X =
[[125 124 125 107 110 146]
 [124 132 125 125 127 145]
 [125 118 139 120 128 121]
 [125 115 139 124 126 124]
 [124 139 127 140 103 131]
 [125 123 135 122 123 131]
 [125 134 124 145 149 138]
 [125 139 123 119 148 103]
 [125 138 126 145 106 107]
 [125 137 122 121 146 104]
 [125 128 122 111 117 114]
 [125 134 124 147 147 133]
 [124 139 127 136 106 146]]
Rows and columns are counted from 1.
(1, 1) = 125
(8, 4) = 119
(9, 5) = 106
(4, 6) = 124
(4, 4) = 124
(5, 6) = 131
(6, 1) = 125
(7, 6) = 138
(8, 2) = 139
(9, 1) = 125
(5, 3) = 127
(2, 4) = 125
(10, 3) = 122
(6, 4) = 122
(2, 6) = 145
(12, 1) = 125
(12, 2) = 134
(13, 6) = 146
(10, 6) = 104
(6, 6) = 131
(5, 4) = 140
(4, 2) = 115
(7, 3) = 124
(5, 1) = 124
(12, 4) = 147
(13, 5) = 106
(4, 5) = 126

M =
[[117 126 122 143 129 116 118 142 138 124 116 127]
 [123 141 137 143 110 118 122 101 140 129 121 131]
 [133 129 128 124 132 140 124 114 130 132 139 123]
 [124 112 126 117 136 116 123 150 103 118 140 140]
 [131 143 127 131 130 130 120 110 128 127 148 119]
 [109 125 115 141 131 112 110 148 138 113 141 129]]
Rows and columns are counted from 1.
row 1 col 1	117
row 5 col 11	148
row 6 col 4	141
row 5 col 8	110
row 1 col 11	116
row 6 col 3	115
row 5 col 2	143
row 5 col 5	130
row 4 col 9	103
row 4 col 8	150
row 5 col 4	131
row 6 col 7	110
row 5 col 10	127
row 2 col 12	131
row 1 col 4	143
row 4 col 10	118
row 6 col 11	141
row 2 col 9	140
row 5 col 9	128
row 1 col 5	129
row 1 col 2	126
row 4 col 1	124
row 5 col 6	130
row 2 col 7	122

data =
[[125 131 127 128 130 125]
 [127 142 138 115 132 143]
 [127 116 122 139 119 137]
 [141 125 129 130 133 137]
 [128 121 129 118 130 121]
 [128 127 126 128 128 125]
 [135 131 119 123 129 133]
 [131 120 128 126 120 133]
 [122 115 126 137 136 129]
 [115 122 144 152 151 141]
 [131 125 128 128 128 127]
 [135 114 129 128 112 140]
 [119 144 130 129 138 118]
 [117 119 129 152 139 140]
 [138 130 122 117 132 136]
 [128 138 139 127 133 143]]
Rows and columns are counted from 1.
row 1 col 1	125
row 7 col 2	131
row 4 col 4	130
row 9 col 3	126
row 11 col 6	127
row 12 col 3	129
row 15 col 4	117
row 6 col 3	126
row 1 col 3	127
row 16 col 6	143
row 16 col 1	128
row 11 col 4	128
row 5 col 1	128
row 1 col 2	131
row 5 col 5	130
row 2 col 1	127
row 4 col 3	129
row 2 col 2	142
row 3 col 3	122
row 3 col 5	119
row 16 col 5	133
row 8 col 4	126
row 13 col 5	138
row 8 col 6	133
row 13 col 3	130
row 16 col 3	139
row 14 col 3	129
row 2 col 5	132
row 1 col 5	130
row 12 col 1	135
row 6 col 1	128

grid =
[[122 132 149 137 137]
 [124 125 152 131 135]
 [124 144 111 129 118]
 [127 147 117 121 140]
 [122 131 123 141 107]
 [121 126 146 138 114]
 [125 143 133 109 134]
 [125 140 139 122 147]]
Rows and columns are counted from 1.
row 1 col 1	122
row 8 col 3	139
row 5 col 1	122
row 5 col 3	123
row 3 col 3	111
row 3 col 1	124
row 5 col 5	107
row 3 col 2	144
row 7 col 2	143
row 6 col 5	114
row 1 col 3	149
row 4 col 4	121
row 7 col 4	109
row 2 col 4	131
row 7 col 5	134
row 1 col 2	132

m = [[149, 149, 128, 128, 127, 128, 127, 130, 128, 151, 149], [128, 127, 148, 148, 148, 128, 149, 128, 129, 150, 129]]
Rows and columns are counted from 1.
(1, 1) = 149
(2, 7) = 149
(1, 5) = 127
(1, 8) = 130
(2, 4) = 148
(2, 5) = 148
(2, 2) = 127
(2, 9) = 129
(2, 8) = 128
(1, 11) = 149

a =
[[127 131 125 130 128 131 126 123 125 131 129]
 [135 128 134 139 128 129 140 135 117 130 136]
 [115 132 133 106 123 110 128 125 128 126 101]
 [124 128 128 127 116 131 141 130 119 136 122]
 [121 135 127 128 129 123 128 128 126 130 124]
 [137 141 148 136 138 120 147 148 118 121 142]
 [135 125 123 129 114 138 143 130 126 136 130]
 [121 137 127 133 125 132 132 121 113 131 131]
 [128 129 135 123 115 135 123 125 131 126 136]
 [131 130 126 125 146 131 124 123 134 113 136]
 [139 119 129 115 128 136 133 122 141 120 138]
 [120 134 110 135 134 140 135 109 116 124 132]]
Indices start at 1.
(1, 1) = 127
(4, 9) = 119
(1, 10) = 131
(4, 1) = 124
(7, 10) = 136
(5, 1) = 121
(2, 9) = 117
(9, 2) = 129
(2, 8) = 135
(6, 11) = 142
(1, 3) = 125
(12, 9) = 116
(12, 4) = 135
(5, 6) = 123
(6, 8) = 148
(2, 5) = 128
(8, 9) = 113
(9, 5) = 115
(4, 11) = 122
(5, 3) = 127
(10, 3) = 126
(11, 8) = 122
(11, 1) = 139
(1, 4) = 130
(12, 11) = 132
(9, 9) = 131
(4, 2) = 128
(1, 5) = 128
(11, 3) = 129
(5, 9) = 126
(4, 6) = 131
(9, 11) = 136
(9, 7) = 123
(3, 5) = 123
(7, 3) = 123
(3, 8) = 125

arr =
[[129 145 126 126]
 [139 155 130 127]
 [139 143 126 124]
 [147 106 126 127]
 [120 120 125 128]
 [115 156 126 126]]
Rows and columns are counted from 1.
(1, 1): 129
(5, 4): 128
(3, 3): 126
(4, 2): 106
(1, 3): 126
(2, 4): 127
(6, 3): 126
(5, 2): 120
(4, 4): 127

x =
[[119 122 135 149 128 129 158]
 [117 116 129 109 128 137 128]
 [137 128 125 135 125 124 127]
 [113 125 132 144 130 124 143]
 [115 122 135 149 127 127 156]
 [107 125 130 128 134 123 119]
 [112 131 129 113 127 131 134]
 [135 127 115 134 126 125 138]
 [124 117 123 116 126 128 125]
 [136 129 111 137 128 128 132]
 [131 126 118 137 125 124 134]
 [114 124 127 111 127 129 126]]
Rows and columns are counted from 1.
(1, 1): 119
(7, 1): 112
(2, 6): 137
(8, 2): 127
(1, 2): 122
(9, 3): 123
(1, 4): 149
(4, 7): 143
(2, 7): 128
(11, 6): 124
(3, 5): 125
(8, 5): 126
(11, 3): 118
(11, 5): 125
(9, 1): 124
(6, 4): 128
(3, 1): 137
(12, 2): 124
(9, 5): 126
(5, 7): 156
(9, 4): 116
(10, 7): 132
(7, 3): 129
(7, 5): 127
(2, 2): 116
(9, 2): 117
(8, 3): 115

A =
[[124 139 128 128]
 [138 140 128 101]
 [110 134 127 139]
 [137 131 131 139]
 [136 127 128 129]
 [116 140 130 130]
 [130 117 128 124]
 [129 129 128 138]]
Indices start at 1.
(1, 1) = 124
(2, 3) = 128
(1, 3) = 128
(5, 4) = 129
(1, 4) = 128
(7, 4) = 124
(4, 3) = 131
(8, 4) = 138
(6, 3) = 130
(2, 4) = 101
(6, 4) = 130
(6, 1) = 116
(3, 3) = 127
(6, 2) = 140
